W = [[119, 116, 129, 119, 144, 134, 137, 119, 127, 140, 131, 146, 124, 135, 124, 134], [117, 136, 115, 110, 112, 117, 141, 135, 142, 128, 122, 149, 120, 127, 131, 128], [128, 122, 130, 116, 132, 119, 135, 126, 126, 129, 145, 147, 135, 145, 130, 122], [123, 116, 124, 116, 140, 124, 147, 113, 135, 134, 125, 138, 124, 127, 133, 109], [104, 133, 133, 115, 137, 126, 139, 132, 136, 138, 133, 141, 122, 134, 122, 114], [118, 148, 114, 117, 137, 119, 142, 124, 142, 127, 115, 146, 125, 119, 130, 116], [138, 129, 116, 101, 131, 121, 138, 126, 136, 144, 126, 148, 120, 137, 132, 125]]
W[-7, 0]: 119
W[1, 10]: 122
W[-7, -15]: 116
W[-5, 12]: 135
W[-6, 14]: 131
W[-5]: [128, 122, 130, 116, 132, 119, 135, 126, 126, 129, 145, 147, 135, 145, 130, 122]
W[-4, 12]: 124
W[-1]: [138, 129, 116, 101, 131, 121, 138, 126, 136, 144, 126, 148, 120, 137, 132, 125]
W[-6]: [117, 136, 115, 110, 112, 117, 141, 135, 142, 128, 122, 149, 120, 127, 131, 128]
W[1, -5]: 149
W[-2]: [118, 148, 114, 117, 137, 119, 142, 124, 142, 127, 115, 146, 125, 119, 130, 116]
W[-3, -4]: 122
W[2, -14]: 130
W[2, 15]: 122
W[:, -10]: [137, 141, 135, 147, 139, 142, 138]
W[4, 14]: 122
W[4, 2]: 133
W[-4, 6]: 147
W[-3, 15]: 114
W[-4, -12]: 140
W[-3, 1]: 133
W[3]: [123, 116, 124, 116, 140, 124, 147, 113, 135, 134, 125, 138, 124, 127, 133, 109]
W[-1, 14]: 132
W[:, -3]: [135, 127, 145, 127, 134, 119, 137]
W[0]: [119, 116, 129, 119, 144, 134, 137, 119, 127, 140, 131, 146, 124, 135, 124, 134]
W[:, 12]: [124, 120, 135, 124, 122, 125, 120]
W[-6, 5]: 117
W[6, -15]: 129
W[6, -9]: 126
W[6, 6]: 138
W[2, 3]: 116
W[-4, -8]: 135
W[4, 8]: 136
W[-7, 3]: 119
W[-1, 8]: 136

A = [106 109 111 123 107 125 149 120]
A[0]	106
A[5]	125
A[6]	149

a =
[[143 130 155 113 154 155 107 140 155]
 [112 139 148 142 152 147 106 151 145]
 [127 127 151 127 149 146 108 151 142]
 [115 143 147 146 153 150 106 152 146]
 [100 100 156 100 156 100 100 100 100]
 [144 139 108 112 148 111 110 150 110]
 [153 107 133 103 109 131 138 116 110]
 [146 125 128 104 136 142 110 149 127]
 [113 145 146 141 152 148 106 152 147]
 [147 136 116 111 147 114 110 149 111]
 [134 145 132 119 146 127 112 151 131]
 [123 143 149 137 150 151 108 152 144]
 [148 142 106 109 147 109 110 150 107]
 [106 111 150 147 145 147 114 149 118]]
a[0, 0] => 143
a[9, 7] => 149
a[9, 8] => 111
a[10, 7] => 151
a[:, 5] => [155, 147, 146, 150, 100, 111, 131, 142, 148, 114, 127, 151, 109, 147]
a[1, 0] => 112
a[3, 8] => 146
a[11, 3] => 137
a[:, 6] => [107, 106, 108, 106, 100, 110, 138, 110, 106, 110, 112, 108, 110, 114]
a[13, 0] => 106
a[10] => [134, 145, 132, 119, 146, 127, 112, 151, 131]
a[13, 1] => 111
a[4, 1] => 100
a[9, 6] => 110
a[0] => [143, 130, 155, 113, 154, 155, 107, 140, 155]
a[2] => [127, 127, 151, 127, 149, 146, 108, 151, 142]
a[:, 0] => [143, 112, 127, 115, 100, 144, 153, 146, 113, 147, 134, 123, 148, 106]
a[13, 8] => 118
a[7, 6] => 110
a[3, 1] => 143
a[1] => [112, 139, 148, 142, 152, 147, 106, 151, 145]
a[1, 3] => 142
a[7, 1] => 125
a[6, 3] => 103
a[7, 7] => 149
a[2, 1] => 127
a[9, 3] => 111
a[9, 5] => 114
a[13, 6] => 114
a[:, 2] => [155, 148, 151, 147, 156, 108, 133, 128, 146, 116, 132, 149, 106, 150]
a[6, 7] => 116
a[13, 5] => 147
a[1, 2] => 148

M =
[[123 136 124 128 135 129 126 128 132 125 121 125 119 145 126 124]
 [125 127 126 131 130 130 131 132 117 117 133 130 125 134 124 128]
 [132 125 125 128 122 123 128 125 128 133 122 138 106 132 134 133]
 [133 128 138 129 135 134 129 123 128 142 129 129 125 124 127 131]
 [125 128 127 128 134 129 127 130 122 130 133 131 119 128 127 131]
 [130 115 134 117 127 123 135 127 119 130 128 142 133 119 131 131]
 [139 121 130 148 126 133 135 129 122 117 127 139 133 135 131 127]
 [123 132 123 133 120 122 128 135 126 142 132 130 132 126 126 138]]
M[0,0] -> 123
M[5,11] -> 142
M[6,2] -> 130
M[3,3] -> 129
M[0,10] -> 121
M[4,12] -> 119
M[6,3] -> 148
M[5,2] -> 134
M[:, 1] -> [136, 127, 125, 128, 128, 115, 121, 132]
M[:, 5] -> [129, 130, 123, 134, 129, 123, 133, 122]
M[7,7] -> 135
M[4,1] -> 128
M[7] -> [123, 132, 123, 133, 120, 122, 128, 135, 126, 142, 132, 130, 132, 126, 126, 138]
M[4,9] -> 130
M[0,13] -> 145
M[1] -> [125, 127, 126, 131, 130, 130, 131, 132, 117, 117, 133, 130, 125, 134, 124, 128]
M[:, 3] -> [128, 131, 128, 129, 128, 117, 148, 133]
M[6,14] -> 131
M[3] -> [133, 128, 138, 129, 135, 134, 129, 123, 128, 142, 129, 129, 125, 124, 127, 131]
M[5,13] -> 119
M[7,5] -> 122
M[0] -> [123, 136, 124, 128, 135, 129, 126, 128, 132, 125, 121, 125, 119, 145, 126, 124]
M[:, 12] -> [119, 125, 106, 125, 119, 133, 133, 132]
M[:, 2] -> [124, 126, 125, 138, 127, 134, 130, 123]
M[6,0] -> 139
M[6,4] -> 126
M[5,1] -> 115
M[:, 10] -> [121, 133, 122, 129, 133, 128, 127, 132]
M[6] -> [139, 121, 130, 148, 126, 133, 135, 129, 122, 117, 127, 139, 133, 135, 131, 127]
M[4,13] -> 128
M[6,8] -> 122
M[:, 14] -> [126, 124, 134, 127, 127, 131, 131, 126]
M[2] -> [132, 125, 125, 128, 122, 123, 128, 125, 128, 133, 122, 138, 106, 132, 134, 133]

m = [136, 127, 138, 124, 116, 128, 132, 106, 152]
m[0]: 136
m[1]: 127
m[3]: 124
m[6]: 132

data = [151 148 144 139 133 128 123 119 116 113 112 112 113]
data[-13]: 151
data[-10]: 139
data[8]: 116
data[6]: 123
data[-3]: 112

x = 148,151,121,120,127
x[-5] => 148
x[-1] => 127
x[-4] => 151

grid =
[[131 124 140 131 118 136 130]
 [138 145 125 141 127 121 146]
 [147 130 129 148 127 125 144]
 [123 134 141 126 111 135 134]
 [143 139 133 146 124 129 146]
 [134 121 115 131 144 121 123]
 [129 129 151 132 106 144 137]
 [142 135 128 144 128 125 142]
 [114 122 127 112 128 131 113]]
Rows and columns are counted from 0.
(0, 0)	131
(8, 1)	122
(0, 6)	130
(1, 1)	145
(7, 0)	142
(5, 2)	115
(4, 6)	146
(8, 2)	127
(2, 1)	130
(3, 2)	141
(3, 3)	126
(6, 0)	129
(5, 5)	121
(5, 1)	121
(4, 3)	146
(1, 6)	146
(2, 6)	144
(7, 6)	142
(4, 1)	139
(2, 0)	147
(5, 4)	144
(5, 3)	131
(7, 2)	128
(6, 2)	151

B =
[[115 122 125 138 138 131]
 [104 145 152 125 122 114]
 [114 116 119 145 145 119]
 [123 127 121 109 111 150]
 [124 121 121 130 132 140]
 [108 142 149 125 122 115]
 [105 141 146 135 133 122]]
Indices start at 0.
(0, 0)	115
(0, 1)	122
(1, 4)	122
(0, 3)	138
(6, 1)	141
(5, 0)	108
(2, 2)	119
(6, 0)	105
(4, 0)	124
(1, 1)	145
(3, 4)	111
